Each row below holds a small network's activations on one record, seen along a few directions.
After each row come some of the record's fields: PEDU, VAL, VESAG, LAPU, MANID, KOMU, MUFE, GUBO.
A field that a record lacks is left out.
Other fields move the rows too, some of them a lot.
In the rows, zero is written as 500.
Strong random noise was added to every row along 4 fixed directions; ignore it. To show where, here is one row again and again, with new noise each time:
[539 463 513 467 512 464 451 332 506 448 444 480 474 459 354 449 551 442
 502 462 398 375 421 461 544 541]
[491 602 429 705 468 587 575 523 257 576 578 576 489 650 519 551 284 430
 481 545 609 507 469 495 455 625]
[456 403 313 723 330 675 489 552 269 446 556 449 605 610 414 592 181 380
 331 509 577 500 444 426 513 699]
[528 675 456 656 508 548 599 459 217 615 580 637 468 676 518 541 375 416
 547 572 586 469 428 514 470 598]
[484 620 315 774 413 655 595 538  94 585 619 615 580 768 506 622 182 354
 445 584 650 476 431 474 504 665]
[454 378 524 676 365 615 496 632 493 464 541 373 407 406 511 492 285 543
 368 473 590 688 516 486 336 706]

[400 611 587 508 635 431 467 354 571 452 499 482 533 543 415 489 403 424
 517 378 425 332 609 487 601 348] => PEDU: devu / VAL: numus / VESAG: mozun / LAPU: rabu / MANID: momal / KOMU: kovus
[649 481 680 372 265 579 515 461 365 432 556 494 352 286 513 479 845 573
 500 637 515 749 253 561 326 743] => PEDU: devu / VAL: numus / VESAG: mozun / LAPU: muzu
[337 525 413 557 515 561 564 706 678 587 436 455 636 513 559 516 354 442
 581 434 580 408 612 382 700 347] => PEDU: supos / VAL: tuli / VESAG: nosos / LAPU: zume / MUFE: bup / GUBO: kif
[519 522 681 280 554 386 477 315 668 483 469 493 408 315 433 389 732 465
 609 321 319 430 429 505 593 342] => PEDU: supos / VAL: tuli / VESAG: mozun / LAPU: rabu / MANID: momal / KOMU: kovus
[504 699 413 715 480 510 554 465 136 549 589 622 480 678 504 596 301 417
 473 568 573 482 480 554 466 537] => PEDU: rezin / VAL: numus / VESAG: mozun / LAPU: rabu / MANID: momal / KOMU: kovus
[528 552 523 465 487 504 569 417 214 592 647 646 479 621 570 497 526 467
 584 691 497 577 313 600 457 589] => PEDU: rezin / VAL: rimeg / VESAG: nosos / LAPU: zume / MUFE: vipo / GUBO: mur
[492 631 378 570 501 526 569 397 223 551 638 623 626 691 420 598 314 392
 474 552 511 325 484 576 515 528] => PEDU: kiso / VAL: rimeg / VESAG: nosos / LAPU: rabu / MANID: momal / KOMU: kovus
[611 406 596 371 502 491 458 474 736 443 408 509 429 322 486 457 860 578
 533 460 452 581 446 537 472 519] => PEDU: kiso / VAL: numus / VESAG: mozun / LAPU: muzu
[559 461 545 436 332 579 534 527 410 436 485 463 549 362 522 511 588 506
 443 550 536 686 377 478 381 588] => PEDU: devu / VAL: numus / VESAG: mozun / LAPU: zume / MUFE: bup / GUBO: kif
[384 491 589 459 452 539 468 419 491 421 572 408 555 425 408 520 410 366
 463 455 430 478 499 457 496 479] => PEDU: devu / VAL: numus / VESAG: mozun / LAPU: rabu / MANID: momal / KOMU: kovus
[447 557 607 567 649 341 509 558 724 470 420 543 418 451 581 428 388 709
 643 415 544 493 724 575 470 398] => PEDU: rezin / VAL: rimeg / VESAG: mozun / LAPU: zume / MUFE: bup / GUBO: kif
[574 682 195 735 534 522 617 558 131 560 522 744 548 805 576 606 409 486
 447 645 673 521 485 514 450 680] => PEDU: kiso / VAL: nesog / VESAG: mozun / LAPU: rabu / MANID: momal / KOMU: kovus
[500 331 526 395 487 391 433 446 660 373 363 415 504 449 422 457 589 495
 574 464 340 438 525 526 562 506] => PEDU: rezin / VAL: rimeg / VESAG: mozun / LAPU: zume / MUFE: bup / GUBO: kif
[520 653 406 320 382 535 598 501 316 648 525 636 688 589 480 581 773 300
 711 610 482 393 233 444 785 466] => PEDU: supos / VAL: tuli / VESAG: nosos / LAPU: zume / MUFE: bup / GUBO: kif
[523 683 577 615 539 498 608 709 436 677 583 605 408 536 676 565 439 676
 681 548 693 729 583 554 386 535] => PEDU: rezin / VAL: nesog / VESAG: mozun / LAPU: zume / MUFE: bup / GUBO: kif
[546 241 532 374 312 536 402 636 757 385 430 337 469 249 456 426 735 610
 373 403 411 651 347 435 490 551] => PEDU: supos / VAL: tuli / VESAG: nosos / LAPU: zume / MUFE: vipo / GUBO: mur
[641 628 308 428 358 580 624 408 161 596 556 673 580 653 461 587 702 345
 567 607 417 415 203 427 662 552] => PEDU: supos / VAL: tuli / VESAG: nosos / LAPU: rabu / MANID: momal / KOMU: kovus
[489 344 458 525 385 555 561 540 310 351 629 458 505 535 401 491 431 550
 399 567 553 667 387 549 381 690] => PEDU: rezin / VAL: rimeg / VESAG: mozun / LAPU: zume / MUFE: vipo / GUBO: kif
[422 414 688 470 521 443 433 535 818 479 421 436 285 283 586 367 553 662
 473 456 519 600 696 577 303 463] => PEDU: kiso / VAL: numus / VESAG: nosos / LAPU: muzu
[578 611 562 522 561 430 479 486 462 525 550 517 395 567 566 431 447 627
 457 532 536 488 528 602 349 522] => PEDU: lakof / VAL: rimeg / VESAG: nosos / LAPU: zume / MUFE: vipo / GUBO: mur
[386 440 500 680 483 590 544 778 666 569 436 429 503 470 632 548 280 586
 519 413 674 618 658 416 472 504] => PEDU: supos / VAL: numus / VESAG: mozun / LAPU: zume / MUFE: bup / GUBO: kif
[366 431 286 655 596 547 428 497 520 390 464 433 696 635 454 582 275 428
 406 390 454 292 653 358 637 447] => PEDU: devu / VAL: numus / VESAG: mozun / LAPU: rabu / MANID: momal / KOMU: kovus
[373 547 334 662 414 613 505 635 296 521 504 533 688 689 556 661 251 434
 484 510 658 486 552 435 601 542] => PEDU: devu / VAL: numus / VESAG: mozun / LAPU: zume / MUFE: bup / GUBO: kif
[527 332 482 513 528 472 471 602 628 364 397 445 458 433 544 472 390 593
 376 443 516 502 638 523 315 552] => PEDU: kiso / VAL: rimeg / VESAG: mozun / LAPU: zume / MUFE: bup / GUBO: kif
[508 261 362 540 264 596 418 508 338 384 509 375 569 477 393 552 438 393
 303 514 540 586 359 450 484 754] => PEDU: supos / VAL: nesog / VESAG: mozun / LAPU: rabu / MANID: pagu
[416 602 346 686 702 448 611 582 382 585 550 628 543 729 642 489 247 563
 495 572 717 337 642 489 477 444] => PEDU: supos / VAL: rimeg / VESAG: nosos / LAPU: zume / MUFE: bup / GUBO: mur
[358 339 196 788 514 666 402 673 657 374 430 462 799 669 456 645 125 399
 312 340 624 345 712 372 705 431] => PEDU: kiso / VAL: numus / VESAG: mozun / LAPU: muzu
[655 476 402 582 287 601 546 602 282 508 530 592 394 534 566 537 656 558
 423 680 671 790 350 588 263 838] => PEDU: kiso / VAL: nesog / VESAG: mozun / LAPU: muzu
[533 479 639 385 776 394 503 546 880 471 345 590 401 373 579 412 822 669
 603 448 477 510 537 497 520 372] => PEDU: kiso / VAL: numus / VESAG: mozun / LAPU: zume / MUFE: vipo / GUBO: kif
[432 531 369 651 544 563 479 471 448 472 538 586 668 679 461 596 166 401
 434 483 557 243 619 492 623 441] => PEDU: kiso / VAL: rimeg / VESAG: nosos / LAPU: muzu
[432 383 581 459 288 615 533 634 589 483 575 383 461 301 593 442 568 493
 461 507 572 699 430 507 480 571] => PEDU: supos / VAL: tuli / VESAG: nosos / LAPU: muzu
[638 479 469 269 335 532 542 432 362 528 509 559 603 476 388 552 771 459
 574 640 439 509 256 563 564 666] => PEDU: kiso / VAL: rimeg / VESAG: nosos / LAPU: zume / MUFE: bup / GUBO: kif
[458 644 573 480 455 534 497 387 309 533 601 539 500 556 443 539 467 376
 537 529 461 495 446 493 476 536] => PEDU: devu / VAL: numus / VESAG: mozun / LAPU: rabu / MANID: momal / KOMU: kovus
[475 629 596 675 296 759 684 749 188 633 744 528 377 512 693 645 362 527
 514 657 713 888 406 534 215 760] => PEDU: devu / VAL: numus / VESAG: mozun / LAPU: rabu / MANID: momal / KOMU: tezeg
[556 388 307 582 299 578 434 459 258 408 612 528 657 531 401 570 353 395
 392 601 525 439 391 483 545 630] => PEDU: rezin / VAL: rimeg / VESAG: nosos / LAPU: muzu
[467 525 455 455 494 526 543 602 692 532 471 475 484 414 537 486 660 506
 526 458 469 561 450 518 572 436] => PEDU: kiso / VAL: tuli / VESAG: nosos / LAPU: rabu / MANID: momal / KOMU: kovus
[454 415 473 450 297 658 460 565 312 509 611 475 511 519 447 556 468 420
 478 492 509 587 310 461 530 619] => PEDU: supos / VAL: tuli / VESAG: mozun / LAPU: zume / MUFE: vipo / GUBO: mur
[548 501 652 506 613 409 462 500 552 491 511 498 317 496 472 364 556 662
 522 464 469 544 632 574 293 512] => PEDU: rezin / VAL: nesog / VESAG: mozun / LAPU: zume / MUFE: vipo / GUBO: mur
[489 509 538 539 345 510 576 643 417 526 627 482 532 535 524 544 386 454
 466 568 613 597 379 523 405 596] => PEDU: supos / VAL: rimeg / VESAG: nosos / LAPU: zume / MUFE: vipo / GUBO: kif
[437 406 474 484 272 611 566 621 513 537 592 405 514 384 545 557 489 462
 460 463 538 717 365 455 528 556] => PEDU: supos / VAL: tuli / VESAG: nosos / LAPU: rabu / MANID: momal / KOMU: kovus
[257 589 534 619 534 615 595 655 417 588 659 498 514 600 612 527 191 374
 549 478 678 532 490 488 540 399] => PEDU: supos / VAL: tuli / VESAG: mozun / LAPU: zume / MUFE: vipo / GUBO: mur
[479 565 339 625 629 493 451 475 515 478 452 532 598 658 516 515 326 479
 475 473 582 352 610 442 592 462] => PEDU: lakof / VAL: nesog / VESAG: mozun / LAPU: rabu / MANID: pagu
[387 503 666 428 482 460 491 602 691 557 508 409 382 326 640 469 516 510
 690 459 544 684 516 519 454 368] => PEDU: rezin / VAL: tuli / VESAG: mozun / LAPU: zume / MUFE: bup / GUBO: kif
[498 413 672 400 475 448 456 539 733 411 465 434 408 373 442 492 470 529
 517 446 452 543 476 534 348 500] => PEDU: kiso / VAL: rimeg / VESAG: mozun / LAPU: zume / MUFE: vipo / GUBO: kif
[560 580 522 435 603 458 499 602 620 514 481 512 452 471 542 433 708 591
 563 513 453 503 539 518 608 412] => PEDU: rezin / VAL: tuli / VESAG: nosos / LAPU: zume / MUFE: vipo / GUBO: kif

Which values does each new row have?
[407 388 458 687 509 563 546 754 682 480 500 422 579 444 631 472 124 646
 333 424 666 641 783 543 296 510] => PEDU: kiso / VAL: rimeg / VESAG: nosos / LAPU: zume / MUFE: bup / GUBO: kif
[567 694 630 457 553 407 588 409 407 644 551 614 323 550 557 506 669 513
 548 588 505 603 427 635 397 558] => PEDU: kiso / VAL: nesog / VESAG: nosos / LAPU: rabu / MANID: momal / KOMU: kovus
[573 612 568 658 702 406 543 547 478 577 426 614 380 548 661 412 403 736
 552 414 603 446 665 615 391 509] => PEDU: supos / VAL: rimeg / VESAG: mozun / LAPU: zume / MUFE: bup / GUBO: mur
[540 455 406 468 390 550 366 358 288 351 469 508 615 577 316 557 499 426
 370 496 424 337 357 460 565 532] => PEDU: devu / VAL: numus / VESAG: mozun / LAPU: zume / MUFE: vipo / GUBO: mur
[351 601 595 471 662 571 513 572 520 608 637 524 545 586 519 491 361 386
 644 453 549 500 593 509 612 325] => PEDU: rezin / VAL: tuli / VESAG: mozun / LAPU: zume / MUFE: vipo / GUBO: mur
[575 378 329 660 362 554 504 609 404 435 502 393 481 491 495 582 386 560
 299 593 543 620 564 428 394 678] => PEDU: rezin / VAL: nesog / VESAG: nosos / LAPU: rabu / MANID: momal / KOMU: kovus
[356 276 431 491 458 645 478 706 789 430 456 282 699 347 420 531 424 437
 523 355 477 524 558 381 712 386] => PEDU: rezin / VAL: tuli / VESAG: mozun / LAPU: zume / MUFE: bup / GUBO: kif
[562 434 413 587 561 430 403 377 569 374 411 571 469 537 438 468 487 627
 492 479 511 460 589 526 532 485] => PEDU: rezin / VAL: nesog / VESAG: mozun / LAPU: muzu
[575 523 531 514 493 432 481 339 313 488 537 534 404 557 455 502 469 482
 510 454 400 396 456 572 406 605] => PEDU: supos / VAL: rimeg / VESAG: mozun / LAPU: rabu / MANID: momal / KOMU: kovus
[551 478 368 575 575 465 464 450 579 408 363 503 511 524 395 487 421 508
 386 428 477 414 599 489 540 520] => PEDU: kiso / VAL: nesog / VESAG: mozun / LAPU: rabu / MANID: momal / KOMU: kovus
[352 374 403 502 447 626 404 580 664 409 533 349 618 505 520 537 298 398
 441 359 552 475 605 391 662 415] => PEDU: lakof / VAL: tuli / VESAG: mozun / LAPU: muzu
[523 339 419 561 419 531 436 487 482 325 488 445 523 488 465 522 359 486
 340 461 551 484 544 570 423 641] => PEDU: kiso / VAL: rimeg / VESAG: mozun / LAPU: muzu
[486 629 401 571 693 377 488 404 540 528 430 630 521 631 465 474 417 459
 508 450 522 390 634 497 525 432] => PEDU: kiso / VAL: nesog / VESAG: mozun / LAPU: rabu / MANID: momal / KOMU: kovus
[496 627 607 552 649 385 538 382 354 587 613 624 367 539 557 465 346 544
 574 442 519 440 599 562 345 502] => PEDU: supos / VAL: rimeg / VESAG: mozun / LAPU: rabu / MANID: momal / KOMU: kovus
[498 704 518 580 687 430 619 459 399 610 596 666 471 597 585 487 396 572
 553 533 546 408 631 612 421 475] => PEDU: kiso / VAL: rimeg / VESAG: nosos / LAPU: rabu / MANID: momal / KOMU: kovus
[584 372 319 604 496 543 460 669 657 435 259 432 511 473 484 510 534 670
 408 474 593 545 571 508 472 610] => PEDU: kiso / VAL: nesog / VESAG: mozun / LAPU: zume / MUFE: bup / GUBO: kif
[392 460 516 598 515 567 527 643 677 525 497 416 491 436 558 542 383 506
 419 456 531 608 589 499 493 503] => PEDU: kiso / VAL: numus / VESAG: nosos / LAPU: rabu / MANID: momal / KOMU: kovus
[517 425 607 409 501 382 420 312 466 445 555 408 404 397 393 479 476 444
 477 383 399 453 454 563 406 546] => PEDU: supos / VAL: rimeg / VESAG: mozun / LAPU: rabu / MANID: momal / KOMU: kovus
[457 566 348 428 496 584 444 472 474 527 492 506 651 634 458 530 528 385
 545 512 447 327 362 433 759 402] => PEDU: lakof / VAL: tuli / VESAG: nosos / LAPU: zume / MUFE: vipo / GUBO: mur
[412 633 366 722 474 709 659 658 288 584 697 618 649 738 556 630 231 360
 560 540 713 513 578 482 618 437] => PEDU: rezin / VAL: tuli / VESAG: mozun / LAPU: muzu
[483 274 453 599 501 485 380 576 688 316 371 239 559 325 430 434 400 635
 323 373 523 566 625 544 412 492] => PEDU: rezin / VAL: nesog / VESAG: mozun / LAPU: zume / MUFE: bup / GUBO: kif
[549 449 540 471 648 418 403 383 572 392 403 503 441 535 403 429 443 527
 423 408 417 310 571 575 416 475] => PEDU: kiso / VAL: rimeg / VESAG: mozun / LAPU: zume / MUFE: vipo / GUBO: mur
